Each row has a name. Each piece below is followed by the name of the row it came from, unless a question asks for something else. Each question is about the rows just above it.

Columns, left to right: L D J Y
-1.210 6.504 0.725 -4.707  Pemi
-0.343 5.764 0.909 -6.366  vef
0.096 4.117 -2.437 -4.960  kar
0.724 7.483 -1.102 -8.136  fevob
-0.965 5.105 -3.410 -4.092  Nebi
0.724 7.483 -1.102 -8.135  Mup
-1.374 0.724 -1.309 -4.840  Liru
0.259 4.223 -2.235 -5.198  begu
-0.649 4.857 -3.533 -4.214  Rem
-8.135 -1.102 0.724 7.483 is which row reordered?
Mup
The one value in fevob and Liru:
0.724
Which column holds 7.483 5.105 7.483 0.724 4.223 4.857 top down?
D
Among the named rows, does one hold -1.102 7.483 next to each other, in this order?
no
Which row holds these entries in another order? -4.092 -3.410 -0.965 5.105
Nebi

Columns, left to right: R V K X E B N Z G
-5.275 -5.856 -5.115 0.352 -6.766 6.033 -6.433 0.910 -7.948 -> ketu
4.023 -1.670 -5.718 -0.208 -2.414 -0.251 5.546 -4.805 1.723 -> bosa
0.738 -2.176 -1.990 -0.538 -6.112 -6.173 -2.802 -0.912 -2.143 -> fesu
4.781 2.008 -0.882 6.537 -2.059 3.409 -2.345 6.955 6.219 -> soze
-6.112 -3.517 3.203 6.672 -3.730 -0.986 -4.077 -4.287 2.681 -> pirel
-2.527 -0.172 2.654 2.994 -6.113 3.133 2.932 -5.429 3.067 -> fef
-6.392 -5.483 3.951 -4.585 4.290 3.417 5.117 2.083 -0.099 -> Mebup
4.630 5.822 0.370 7.888 4.026 -7.243 -0.509 -6.748 1.066 -> roru
-6.112 6.672 -3.517 -3.730 3.203 -4.077 -0.986 -4.287 2.680 -> zum
Which column holds 0.738 4.781 -6.112 -2.527 -6.392 4.630 -6.112 top down?
R
Which column holds -5.856 -1.670 -2.176 2.008 -3.517 -0.172 top down?
V
Does one of the named rows hold 5.546 -0.251 -2.414 side by side, in this order?
no
Which row holds these entries in another order? -6.112 -4.287 -4.077 -3.730 -3.517 -0.986 2.680 3.203 6.672
zum
Which row holds these entries in another order? -6.112 -4.287 -4.077 -3.730 -3.517 -0.986 2.681 3.203 6.672
pirel
Does one of the named rows hold -6.111 -6.173 -2.802 -0.912 -2.143 side by side, in this order?
no
Shared by pirel and fesu:
-6.112

Columns, left to right: M A S U H P
0.053 3.934 0.740 0.852 0.124 0.233 : Tirem
-0.186 0.147 0.699 0.716 -1.798 1.638 : zuvi
-1.797 3.968 0.645 0.921 -6.823 -1.798 : Godi
Which value is in both zuvi and Godi?
-1.798
Among the named rows, does one hold 0.921 -6.823 next to each other, in this order?
yes
0.147 3.968 is in which column, read top down?
A
Is 0.740 3.934 0.053 printed in one of the named rows, side by side and in this order?
no

Columns, left to right: Q T W C F
-6.460 -0.695 -2.407 0.810 -0.264 = Pob
0.240 -0.263 0.347 -0.353 -0.466 = losa
1.141 2.612 1.965 -0.158 -0.262 = sakub
-1.261 -2.940 1.141 2.109 1.766 = Fipes
-0.383 3.064 0.996 -1.365 -2.351 = sifel
-3.554 -4.890 5.927 3.871 -2.447 = digi
-0.362 5.064 -0.263 -0.446 3.898 = nuko
1.142 0.298 -0.690 0.259 -0.522 = tun
2.542 0.884 1.296 1.488 -0.014 = Duz
-0.332 0.298 -0.690 0.583 0.062 = mukad
The one value in sakub and Fipes:
1.141
Shared by losa and nuko:
-0.263
-0.690 1.296 -0.690 is in which column, read top down?
W

Columns, left to right: Bil Livu Vimeb Gubap Ribo Taf Dolo nif
-2.083 2.384 -3.476 1.680 -1.852 7.775 0.252 -1.206  nodu
1.067 -5.987 6.181 -3.961 -0.324 -1.989 4.489 -2.308  mik
-0.428 -0.414 0.283 -0.042 1.046 -0.610 -0.572 -0.880  fuv
0.560 -1.930 2.800 -4.869 -0.488 -0.272 2.063 -1.227  tar
-0.353 2.192 -1.382 3.680 -3.630 5.114 1.567 -0.987  zutuk
-2.605 -1.924 1.464 -2.894 0.543 -1.562 -1.712 -1.467  nen
0.530 3.295 -0.554 3.997 0.993 -6.707 -1.950 3.592  laf
-0.317 3.995 -0.303 2.583 3.006 -5.485 -3.483 2.865  nal
0.628 4.386 -2.940 -0.373 -3.227 7.531 -1.909 -0.530  beku
2.328 -4.152 4.862 -2.936 -0.333 -2.111 3.654 -0.479  zinu
-0.535 -1.924 1.464 -2.894 0.543 -1.562 -1.712 -1.467  pote
Which column holds this, read top down? 7.775 -1.989
Taf
3.295 3.995 is in which column, read top down?
Livu
Does one of the named rows hold 7.531 -1.908 -0.530 side by side, in this order?
no
Which column holds this, read top down? -0.428 0.560 -0.353 -2.605 0.530 -0.317 0.628
Bil

Columns, left to right: vogu tefe nefar Molu nopig lato deg Poko
0.562 3.035 2.704 1.090 1.382 -4.467 -0.902 2.378 : ludod
1.207 -0.700 -1.558 4.816 2.519 -5.428 0.312 -0.004 : far
1.207 -0.700 4.816 -1.558 -0.003 -5.428 0.312 2.519 : vub
0.813 2.226 3.703 0.278 1.380 -4.774 -0.276 2.104 : Tika
1.129 -4.404 5.849 -5.587 -1.585 2.492 4.746 -2.402 : seme
Put -0.003 2.519 -5.428 -1.558 -0.700 0.312 1.207 4.816 back in order: which row is it?
vub
Does one of the named rows hold 2.492 -1.585 -5.587 5.849 -4.404 side by side, in this order?
no

Columns, left to right: votat neze vodog Vir bedo Nesi
3.534 6.008 0.637 -1.847 -1.480 2.215  ninuf
-2.102 5.975 -0.801 -3.104 4.174 -4.971  tur
-0.843 0.636 5.225 -2.435 2.125 4.516  Gagik
-3.452 -0.876 -2.021 2.385 -2.174 3.845  gupe
-2.021 -3.452 2.386 -0.876 -2.174 3.845  Rir
-3.688 -5.325 -3.611 3.675 -2.248 -2.324  Vomu
-0.421 -3.102 7.202 1.659 -0.601 0.342  Nav
-1.288 -3.648 0.080 0.025 0.954 2.056  rosog
-2.325 3.210 -2.021 -3.837 -0.222 -5.246  rur
0.145 -3.370 2.385 1.699 -2.923 0.683  saze
Which row holds these entries in another order? -4.971 4.174 -3.104 -0.801 5.975 -2.102
tur
asked: -2.021 -3.452 2.386 -0.876 -2.174 3.845
Rir
asked: -2.102 5.975 -0.801 -3.104 4.174 -4.971
tur
The one value in gupe and saze:
2.385
Which row holds these entries in another order? 3.845 -2.174 2.385 -2.021 -0.876 -3.452
gupe

Columns, left to right: samu tuko nefi Zek nuki
-2.133 0.782 -1.373 2.082 5.853 : Moba
0.063 -2.133 2.712 0.847 4.560 : Lozik
-3.411 5.244 0.062 3.163 5.854 : nemi
0.062 5.853 -4.482 1.650 -3.239 : Sig
-3.239 0.062 -4.482 5.852 1.650 : vene
0.782 -2.133 5.244 is in which column, read top down?
tuko
5.852 1.650 -3.239 0.062 -4.482 is which row reordered?
vene
Among the named rows, does one hold -4.482 1.649 next to each other, in this order?
no
Shared by Sig and nemi:
0.062
The one value in Sig and Moba:
5.853
Which column holds 2.712 0.062 top down?
nefi
The one value in Moba and Lozik:
-2.133

Columns, left to right: kupu Dudaz fefa kera tov Basa seka Lofiz dogu
0.462 -1.782 1.844 -3.674 1.358 2.851 -4.308 4.689 5.474 = mukiv
2.456 1.185 -3.619 0.420 -4.103 -4.862 4.923 -3.499 5.133 = dera
7.820 1.780 -4.027 7.069 0.906 -1.043 -1.287 -0.606 1.595 = litub
-2.851 -1.389 4.229 -3.845 -0.747 3.207 -2.007 1.326 3.757 = Magag
-0.400 1.042 0.799 -0.525 4.859 -2.484 0.695 1.734 -4.507 = nataz
-1.887 -5.397 -0.506 -1.775 -3.697 4.020 0.193 -3.270 0.461 = Ped
-1.305 -3.453 -2.112 0.841 -3.680 2.460 2.149 -4.362 -0.803 = miti
-1.753 2.570 -1.756 0.034 1.327 -3.912 3.888 -3.178 1.663 = beba
6.257 2.845 3.242 1.800 -5.758 -6.885 -0.498 2.805 2.951 = Tidem
Which column holds -0.606 1.326 1.734 -3.270 -4.362 -3.178 2.805 top down?
Lofiz
Which column holds this, read top down? -5.397 -3.453 2.570
Dudaz

Columns, left to right: belav Vad nafer Tetem letol nefa Kog
-3.293 1.084 1.454 -0.473 -5.661 -1.993 -4.546 -> Kota
-1.386 1.128 1.557 0.532 0.859 0.491 1.043 -> ves
1.298 2.376 1.127 0.422 -0.289 -1.628 0.533 -> tafan
-0.930 1.068 2.112 -0.136 0.694 -0.975 -1.025 -> Lurol
1.453 -5.661 -1.993 1.084 -4.546 -0.473 -3.293 -> Bod
-0.541 -1.984 -1.920 0.695 -1.379 0.386 -1.564 -> sus
0.533 -1.386 1.128 0.859 1.043 0.491 1.557 -> Tiv
-0.473 -4.546 -5.661 1.084 -3.292 1.453 -1.993 -> bunob
-0.964 2.744 1.128 -0.606 1.920 -1.901 -0.360 -> demus
Which row holds these entries in another order? -1.993 1.453 -3.292 1.084 -5.661 -4.546 -0.473
bunob
-3.293 1.453 -5.661 -1.993 1.084 -4.546 -0.473 is which row reordered?
Bod
Which value is in both Tiv and demus?
1.128
Among the named rows, does one hold 2.744 1.128 next to each other, in this order?
yes
Which column holds -1.379 1.043 top down?
letol
0.859 1.043 0.491 1.557 0.533 -1.386 1.128 is which row reordered?
Tiv

Columns, left to right: rigev rabek leg kile biv fotup vaze ruka
-2.887 4.800 -4.350 -5.912 -0.472 1.266 -5.442 -5.179 -> gulun
-0.472 4.800 -4.350 1.266 -5.912 -5.442 -2.888 -5.179 -> nusi
-2.339 2.316 4.245 1.702 -0.572 -2.689 0.645 3.370 -> Boda
Which row holds these entries in another order? -4.350 -5.912 -2.887 1.266 -5.442 4.800 -0.472 -5.179
gulun
-2.887 -0.472 is in which column, read top down?
rigev
Among the named rows, does one hold 0.645 -2.689 next to each other, in this order?
no

